A small network was shown many inputs. Here are its activations along a few directions, one row for each input.
In each table, some parts of the input vary, and every possible input appears once, in random order.
Descriptions start from the smaller parts, as in this example, which fits no table here: one of 2 separate values, together with either a single point or one of 9 places along a line or (one of 4 places along a line, together with one of 8 places around a ring).
Shared parts are said once, and a part with two or three values counts as separate values.

Other details of the inputs vary at random and push rows far along three fixed directions, the same in every table; ignore that.

A family of inputs:
row 1: [ -8  -5 -12  -1  24  26  23   3  -3 -11  -3]
row 2: [ 51  52  12   3 -25  36 -25  12  48  76 -66]
row 3: [-83 -28  -3  10   9 -44  37 -40 -23 -20  29]
row 4: [-20 -16   8  14   7 -26  33 -27 -35 -29  29]
row 5: [ -5 -11  10  10   7 -11  38 -26 -32 -16  23]
row 6: [  3  -6  -2  21  31  21  74 -49 -18  14 -15]
row 7: [-73  47  19  12 -59 -74  13 -21 -13  33  26]
row 8: [ -7 -23 -11 -13   7  -8 -33  14   2 -57  39]
row 9: [ 75  13  -5  -2  22  61  29 -33   8  -2 -13]
row 10: [ -2   1 -10  -1  16   8  18 -11 -13 -41  31]
row 11: [-69  71   3  -1 -55 -49  17 -48 -12  50  31]
row 12: [-22  72  21  21 -53 -46  28 -44  -3  73  -4]
row 13: [ 56 -37  10   0   9  13  -7  10  10 -40  -9]
row 14: [ -4 -14  -4 -11   9 -12 -40  28 -10 -39  36]
row 15: [ -6 -10 -12 -10  18   2   3 -23  -9 -42  37]
row 16: [-81  32  12  14 -45 -62  -3 -20   8  52   1]
row 17: [ 30  34  12   7 -18  19 -44  43  31  53 -45]
row 18: [-61 -42   2 -23  -8 -58 -17  -5 -26 -44  54]
row 19: [ 55  53  17  -6 -43  13 -23  -2  27  59 -39]
row 20: [ 36  76   3  23  -6  40  29 -26  31  83 -47]
row 21: [ 38   6   7   4   7  23  36 -20 -23   5  -4]
row 22: [-72 -23 -13  -5   8 -27  34 -32 -26  -7  27]
row 23: [ 62 -23   3 -17  16  27 -61  53   7 -35  -2]
row 24: [ -49   29   12  -24  -68  -73 -100   43   20   24   20]
row 25: [-58  24  10 -17 -66 -87 -97  48   6  24  23]
row 26: [-39 -29 -16  -4  25   7  41  -9 -28 -26  14]
row 27: [-22  17  24  15 -38 -46 -70  53  29  42 -24]
row 28: [ 58 -28  -9 -19  14  31 -41  32  20 -48   4]
row 29: [ 37 -22 -10   1  43  48 -15  30  23 -36 -16]
row 30: [-20 -49  -1  -1   6 -14 -22  24   8 -29  -1]
row 31: [-12  -4   1  21  21  16  78 -38 -17   5 -12]
row 32: [-10  17 -18  14  22  42  72 -48  -3   9  -1]
row 33: [-36  22  18  16 -37 -58 -54  27  28  42 -22]
row 34: [-36 -44  -2  -8  -4 -41   4  -6 -22 -51  43]
row 35: [-55 -44   1  -4   5 -42 -39  40 -10 -24  21]
row 36: [ 29 -61   9   6  34   7 -47  52  12 -42 -20]
row 37: [-24  40   8  -2 -44 -23 -42  15  29  62 -30]
row 38: [ 93   5   4   1  16  49  28 -17  -2  16 -33]
row 39: [ 16 -22  -7 -21  -7   1 -28  22   1 -31  14]
row 40: [ 88   5  14   4  10  51  38 -10   4   6 -36]
row 41: [ 15  61  11  22 -21  26  56 -27  12  77 -50]
row 42: [ 27   8  17   1 -39 -10 -76  61  56  42 -50]
row 43: [ 32 -41  10  -1  17   2  -2  13  -7 -53   3]
row 44: [-75  91   0  35 -26 -20  52 -53  -5  72   9]
row 45: [ -5  31   0  -2 -15   6 -25   8  29  41 -22]
row 46: [-28 -17   8  -7 -11 -37   2 -21 -16 -20  28]
row 47: [-15 -14  -3   8  15   7  20  -2 -16   5  -3]
row 48: [ 53  10 -11   0  29  47  53 -41 -19  -2   1]
row 49: [-12  17 -12   4  15  15  67 -46 -29 -19  33]
row 50: [  1 -17  -4 -13   7   3  35 -38 -28 -19  18]
row 51: [ 42 -15 -11  -4  36  44 -11  18  14  -2 -24]
row 52: [ 77 -19  14   6  18  19  -6   3   7 -16 -24]
row 53: [ 16  -2  -3  -5  11  16  18  -9 -26 -13  17]
row 54: [ -6 -55  -4 -27  -9 -30 -57  44  -3 -55  29]
row 55: [-39 -37   2 -26 -18 -55 -59  49 -13 -46  37]
row 56: [  7 -37 -20  -6  37  27 -17  22  18 -49   6]
row 57: [ 62 -17   1 -20   9  29 -31  40   9 -27 -11]
row 58: [-55   3 -12  10  18  -4  20 -11 -17  -6  28]
row 59: [  4  33  30   3 -56 -50 -59  15  32  33 -17]
row 60: [ 45 -65  11  -4  22   3 -84  87  37 -47 -34]
row 61: [ -8 -11 -14  -6   1   8  53 -39 -32 -21  24]
row 62: [ 44  48  22  14 -28  23  -2  -6  43  83 -68]
row 63: [-31  67  -1  14 -38   1  21 -23  20  68 -21]
row 64: [ 49 -18  -4   0  33  49 -28  40  15  -9 -26]
row 65: [ -1 -27 -10 -20  10 -30 -86  49   8 -54  35]
row 66: [-31   8  -5   8 -10 -11  91 -72 -37   1  28]
row 67: [-40 -39 -10  -7  17 -13 -19  28 -19 -26  18]
row 68: [-31 -29 -16   1  19  10  56 -30 -22 -15  10]
row 69: [-63  -4  -5  12   6 -14  71 -38 -30   3  14]
row 70: [ 76 -20  -2 -20  17  30 -41  33  10 -17 -13]
row 71: [-29  -3  -9 -14  -4 -38 -43  16  -7 -24  42]
row 72: [  4  23 -11   4  14  31  85 -55 -33  -6  20]
row 73: [ 24 -13 -15  -1  38  44  36 -16  -8   1 -16]
row 74: [-58 -18 -12  -2   8 -30  16 -11 -23   0  18]
row 75: [ 81   3   4   2  17  57  23  -7 -12   1 -23]
row 76: [ -7  50   9   6 -39 -16 -34  20  28  78 -37]
row 77: [-18  36  10  -3 -41 -21 -61  54  37  49 -26]
row 78: [ 18 -12 -12 -13   5  18   5  -5  -7 -29  18]
row 79: [ 48  32  30   4 -38  -9 -48  35  23  42 -30]
row 80: [ 29  -1 -10   5  35  52  24   4  12  -8 -19]
row 81: [ 41 -39 -12 -10  23  42  -8  25  14 -20 -27]
row 82: [ 65  -6  -3   3  33  44 -11  10   1 -34   2]
row 83: [-58 -25 -23  -3  34 -20  -8   1 -11 -39  39]
row 84: [-51 -31  -2  11   2 -30  15  -9  -4 -21  11]
row 85: [ 26 -43  -6   0  39  22  10   6  -3 -16 -18]
row 86: [  0  30  -1   4 -22  13  -1   4  25  46 -27]
row 87: [-98 -28 -20 -11  14 -44 -26   0  -9 -45  55]
row 88: [-24 -11 -11  -8   8  -1  56 -33 -44 -31  32]
row 89: [ 66   6   2  10  23  43  77 -55 -21  12 -18]
row 90: [-13  77   4  15 -26  11  18 -34  30  78 -28]
Description of these inputs: one of 2 separate values, together with one of 5 places around a ring, together with one of 9 places along a line.
The inputs of row 40 and row 69 match in every part but the choice among 2 separate values. If row 14 is changed in the same way as row 40 into row 69, which row does it become? -> row 58
The inputs of row 49 and row 80 match in every part but the choice among 2 separate values. If row 57 is changed in the same way as row 49 into row 80, which row does it become? -> row 77
The inputs of row 41 and row 55 match in every part but the choice among 2 separate values. If row 2 is changed in the same way as row 41 into row 55, which row does it become? -> row 24
Change only the choice among 2 separate values in row 34. List by row number the other rows that result. -> row 30

A family of inputs:
row 91: [-53 -12 -10   4  -4 -26   3  -3 -24 -17  27]
row 92: [ -6  -8  -4   1  16   3  42 -33 -15   3   1]
row 93: [-38  -4   0  -1 -16 -38 -40  31   8 -17  11]
row 94: [-19 -18   0 -11 -22 -29 -75  46  15  -9   3]
row 95: [ 73 -27   2  -2  23  48   6  23  13 -11 -35]
row 96: [ 14 -20   3  -1   9 -13 -55  44  23 -20  -5]
row 97: [-10 -25 -13 -13  16   1  -6   6  -3 -22  18]
row 98: [-45 -10  -6  -3   2 -30  -4  -8  -5 -21  20]
row 99: [-30 -20  -7   0  11 -15   7 -11  -2 -25  22]
row 100: [ 59 -16  -1   3  29  37  -7   6  23 -13 -27]
row 101: [ 43  57  21   5 -42   1 -32  16  42  76 -61]
row 102: [ -7  91  19  14 -63 -31  67 -72 -21  73   5]
row 103: [-73 -17   2  -6  -3 -47 -25  15 -20 -25  36]
row 104: [-53  -5   3 -13 -42 -73 -48   9 -26 -29  63]
row 105: [-14 -23  -5  -2   2  -8 -18   6   0 -11  12]
row 106: [ 18  73  28  15 -52   2 -22  16  38  81 -43]
row 107: [ -4 -11  -4   0  15  -2  28 -10 -18  -7  -3]
row 108: [  6 -27  -6  -4   3  10 -19  15   5 -15   1]
row 109: [-34  -6 -13  -6   5  -7  13   1 -14 -14  26]
row 110: [  8 -17   3  -2  -4  -7 -44  44  24 -20  -5]
row 111: [  8 -25  -2   5  11   4 -17  19   0 -14   2]
row 112: [ 26  53  13  -1 -38  -7 -68  36  48  64 -37]
row 113: [-11   3  -3   6  24  26  67 -55 -27  -2   4]
row 114: [-14  -3 -10  17  22  11  53 -39 -28   1  11]
row 115: [  2 -14  -6   6  16   8   3   1 -12 -14   0]
row 116: [ 73 -32   3  -7  26  45   2  12  17  -8 -35]
row 117: [ -3 -17  -8   2  15   3   4 -12  -8  -6   5]
row 118: [-11   3  -5   4   1   1  18 -17   2  -7  -1]
row 119: [-13  79  -1  16 -33  16  72 -62   2  78 -16]
row 120: [ 70 -22  -1  -1  24  52  -1  11  27 -19 -31]
row 121: [ -3 -21  -7 -15  11 -14 -59  51  10 -21  11]
row 122: [ 67 -23   6  -6  23  60  -3  14  18 -13 -29]
row 123: [ 74 -10  11  -1  20  54 -17  30  18  -6 -41]
row 124: [ 32  -9  20 -22 -25 -24 -75  42   6 -29  18]
row 125: [ 38  13   1   6   6  17  60 -55 -24 -23  21]
row 126: [-32  -3 -12 -14  -6 -14 -16   8  -4 -10  16]
row 127: [-14  72   9   3 -49 -22 -29   3  27  72 -25]
row 128: [-12 -19  -9  -9  11  -8 -24  28   2 -20  17]
row 129: [-78 -17  -6 -13 -24 -60 -18   7 -15 -13  30]
row 130: [ -3  -9 -14  -5  27  12  19  -5 -16 -19  10]
row 131: [-11  -3 -10   7  12  11  35 -36 -19   0   3]
row 132: [ -7 -18  -2  -6  16  16  18 -12 -13 -22   7]
row 133: [ 78 -13  11  -3  27  53 -18  16  24   2 -39]
row 134: [  7 -11 -11  14  22  34  61 -33 -22  -8   4]
row 135: [ 43 -24   5  -5  16   9 -31  36  14  -6 -23]
row 136: [ -9 -11   7   2   8   0  -6  11  -2  -9   8]
row 137: [-39 -14   2  -4 -11 -40 -17  19  -4  -3  16]
row 138: [-12  17  -5  17  15   8  54 -38 -13   0   0]
row 139: [  9 -17  -9   0  18  27  66 -38 -17  -7  -2]
row 140: [-26  67  22  14 -50 -20  -2 -16  20  76 -16]
row 141: [-33   0 -14  -4   8  -5  20  -6 -19 -14  20]
row 142: [ 50  21  -5  -5  10  33  64 -53 -30  -9  18]
row 143: [-40  -2   3   5  11 -15  18 -15 -20  -6  23]
row 144: [-13  63  19  11 -58 -32 -19  14  22  72 -34]
row 145: [-29 -11  -4   9  10 -18  14  -6  -5 -19  20]
The inputs of row 134 and row 95 match in every part but one. If row 94 is changed in the same way as row 134 into row 95, which row does it become? -> row 129
What is each input in this table made of? -> one of 5 separate values, together with either a single point or (one of 2 separate values, together with one of 5 places around a ring)
List by row number the other rows that have the choice among 5 separate values in common with row 121. -> row 97, row 109, row 112, row 119, row 126, row 127, row 128, row 130, row 141, row 142
Change only the choice among 5 separate values in row 142. List by row number the other rows that result. -> row 102, row 104, row 124, row 125
Change only the choice among 2 separate values in row 123. List by row number the other rows that result. -> row 132
Change only the choice among 2 separate values in row 95. List by row number the other rows that result. -> row 139

A family of inputs:
row 146: [ 22 -51 -12  -3  27  10  67 -38 -19 -39   6]
row 147: [ 41  23  30  27  -4  17 -40  17  53  50 -66]
row 148: [ -62  -54    1   -6   32  -47   37  -16 -108  -24   58]
row 149: [ 76 -23  15   5  45  51 -15 -10  12 -40  -6]
row 150: [ 11 -53  -2 -35  -6 -41 -48  27  -5 -68  35]
row 151: [ 17 -33 -31 -26  30   7 -58  37   8 -35  11]
row 152: [ 51 -56  -3 -17  31  75   6  26  12 -19 -43]
row 153: [ 42  42  11   6 -46 -11  14 -22  17  45 -31]
row 154: [ -87  -44   13   -1  -11  -83 -107   51   16  -39   43]
row 155: [ 78 -16  -4  10  38  55   5  32   4 -48 -13]
row 156: [ 16  -4 -10   5  39  31  61 -21 -35 -58  36]
row 157: [-57  50  -2  39   3  -4 107 -49 -26  27   2]
row 158: [-53  47 -14  -5 -34 -46 -43  16  23  58   2]
row 159: [-76 -36 -15 -29   2  -8  36 -36 -54 -55  75]
row 160: [-58  29  -5   8 -22  19  96 -71 -29  43  10]
row 161: [ 17  54  12  28 -24   4   0  24  26  39 -25]
row 162: [-53  41  11 -10 -72 -29 -42  14   9  46   6]
row 163: [-62  42 -13  -5 -27 -47 -39  21  23  61 -14]
row 164: [ 45 -37  16   3  18   9 -87  42  32 -37 -10]
row 165: [ 22  19  16   8 -34 -22   6   1  31  49 -53]
row 166: [ 68  60 -15  -3  16  58  41 -44   8  45 -23]
What is each input in this table made of? -> either a single point or (one of 4 places along a line, together with one of 5 separate values)
Change only the choice among 5 separate values in row 147. List by row number the other rows that result. -> row 152, row 157, row 163, row 165
Change only the choice among 5 separate values in row 149. List by row number the other rows that result. -> row 150, row 156, row 159, row 166
